Small tables with named rows and columns. After each table, cells are looked up by row and column.

geg =
cols = duno, bisun
zuved: [182, 253]
sodimed: [57, 17]
peruv: [109, 53]
rumugo: [40, 143]
nezo: [162, 151]
guge: [174, 166]
pofudal: [79, 150]
vigi: [211, 63]
nutabeb: [31, 153]
reri: [114, 176]
lod: [169, 83]

vigi, bisun => 63
guge, duno => 174
vigi, duno => 211
nutabeb, duno => 31
lod, bisun => 83
rumugo, bisun => 143

kina.csv
,bodazi,zod,daba
fipa,105,84,47
zelid,225,105,165
ragesug,223,81,128
muz,152,69,52
rikataz,137,188,218
pirera,212,71,103

zod of muz: 69
bodazi of rikataz: 137
zod of rikataz: 188
bodazi of muz: 152
daba of muz: 52
zod of zelid: 105
daba of fipa: 47
zod of ragesug: 81
zod of pirera: 71
Which row has the largest daba? rikataz

Table ginabi
,suvaneb,binet,katisef,lal,tok,rafeke,bime,goz
bedero,-3607,-1671,-2968,-3234,-3835,-3911,-1868,-4085
dogesup,-5058,-2490,-5778,-5100,470,-625,1532,-5674
degizut,-6555,-259,-6297,-4511,2094,-222,-1898,-6168
ris,-1512,-7319,-5710,-7638,-4437,-2217,9384,-938
fadapu,-1698,-7995,-4199,-4963,-4967,-2797,7175,-4257
relan,-2321,-1878,-3502,-5029,-1887,-2734,-4054,-2244
rizug,-3351,-3280,-3281,-3301,-3346,-3309,-3344,-3279
zazani,-1542,-3021,-6583,-1572,-2451,-3428,-5996,-3173

binet of dogesup: -2490
suvaneb of rizug: -3351
rafeke of degizut: -222
suvaneb of ris: -1512
tok of ris: -4437
goz of ris: -938
bime of dogesup: 1532
lal of fadapu: -4963
lal of degizut: -4511
binet of bedero: -1671
bime of bedero: -1868
goz of zazani: -3173
binet of zazani: -3021
tok of rizug: -3346
suvaneb of degizut: -6555
goz of bedero: -4085
bime of degizut: -1898
rafeke of zazani: -3428
rafeke of bedero: -3911

zod:
	ter	moda	zezas	lokog
buril	878	149	669	632
sis	388	311	564	482
nozizun	379	483	679	502
nesifi	495	644	492	379
vuv	479	473	225	370
takebep	476	481	307	435

What is the lokog of takebep in zod? 435
What is the lokog of buril in zod? 632
What is the zezas of vuv in zod? 225
What is the lokog of nesifi in zod? 379
What is the moda of nesifi in zod? 644
What is the lokog of sis in zod? 482
What is the lokog of vuv in zod? 370
What is the zezas of nesifi in zod? 492
Row with the largest zezas: nozizun

ritir.csv
,buvum,fom,kolu,vaniz,rof,gen,zafide,feko
guvifu,54,63,55,165,102,97,166,143
rurabos,176,166,183,113,209,211,85,188
reziped,147,143,155,181,90,103,166,121
zil,113,130,126,181,76,88,153,177
kadi,82,85,87,143,81,65,162,146

kadi, vaniz -> 143
rurabos, kolu -> 183
zil, feko -> 177
rurabos, buvum -> 176
kadi, fom -> 85
guvifu, fom -> 63
kadi, buvum -> 82
rurabos, feko -> 188
zil, gen -> 88

pef =
fields: tun, nupidi, meb, zif, sek, fedo
bivogek: [517, 78, 286, 378, 852, -184]
simuban: [-331, -137, -356, -711, -739, 215]
menabef: [42, -87, 110, -45, 13, -26]

bivogek, zif -> 378
bivogek, fedo -> -184
bivogek, nupidi -> 78
simuban, meb -> -356
menabef, meb -> 110
simuban, tun -> -331
bivogek, sek -> 852
simuban, nupidi -> -137
simuban, zif -> -711
menabef, sek -> 13
bivogek, meb -> 286
bivogek, tun -> 517
menabef, tun -> 42
simuban, fedo -> 215
menabef, nupidi -> -87
menabef, zif -> -45
menabef, fedo -> -26
simuban, sek -> -739

topu =
fields: linam, tib, zavopa
dibed: [99, 220, 89]
dilari: [106, 22, 174]
tam: [118, 158, 103]
lefakaz: [103, 154, 72]
rurunan: [137, 114, 118]
dokubez: [90, 181, 74]
fafa: [68, 130, 133]
zularit: [118, 48, 113]
pefeta: [119, 184, 110]
gurut: [62, 190, 110]
mamu: [120, 140, 122]

mamu, zavopa: 122
dibed, zavopa: 89
dibed, linam: 99
pefeta, tib: 184
pefeta, linam: 119
dokubez, linam: 90
dilari, tib: 22
fafa, zavopa: 133
dokubez, tib: 181
lefakaz, linam: 103

Table kop
|  | gof | lafe | tik | tegafi | dopib | mel | pib | rilamud | suduse |
|---|---|---|---|---|---|---|---|---|---|
| gafes | 83 | 122 | 119 | 149 | 119 | 105 | 152 | 124 | 95 |
| zufamu | 123 | 145 | 164 | 151 | 148 | 134 | 135 | 100 | 116 |
| fil | 145 | 193 | 105 | 134 | 100 | 96 | 133 | 110 | 73 |
| zele | 118 | 61 | 135 | 86 | 105 | 162 | 141 | 67 | 90 |
| mitufas | 108 | 83 | 99 | 106 | 91 | 145 | 78 | 118 | 68 |
| saz | 75 | 94 | 173 | 150 | 100 | 106 | 121 | 139 | 81 |
| raf | 155 | 112 | 53 | 165 | 157 | 112 | 95 | 77 | 116 |
| rotaba | 154 | 101 | 114 | 87 | 121 | 72 | 182 | 123 | 82 |
| bebi | 116 | 135 | 128 | 79 | 121 | 89 | 136 | 155 | 62 |
| guruz | 149 | 87 | 139 | 151 | 140 | 103 | 158 | 137 | 156 |
| fav | 65 | 142 | 96 | 111 | 172 | 115 | 168 | 117 | 75 |
| ruf | 137 | 163 | 174 | 74 | 132 | 102 | 109 | 132 | 86 |
| benez | 138 | 115 | 122 | 114 | 139 | 153 | 124 | 184 | 112 |

What is the tegafi of saz in kop?
150
What is the mel of ruf in kop?
102
What is the tegafi of zufamu in kop?
151
What is the dopib of gafes in kop?
119
What is the tik of ruf in kop?
174
What is the dopib of benez in kop?
139
What is the tik of saz in kop?
173
What is the pib of gafes in kop?
152
What is the mel of benez in kop?
153
What is the tegafi of fil in kop?
134
What is the pib of mitufas in kop?
78
What is the dopib of zufamu in kop?
148
What is the tegafi of bebi in kop?
79
What is the pib of guruz in kop?
158
Row with the largest rilamud: benez

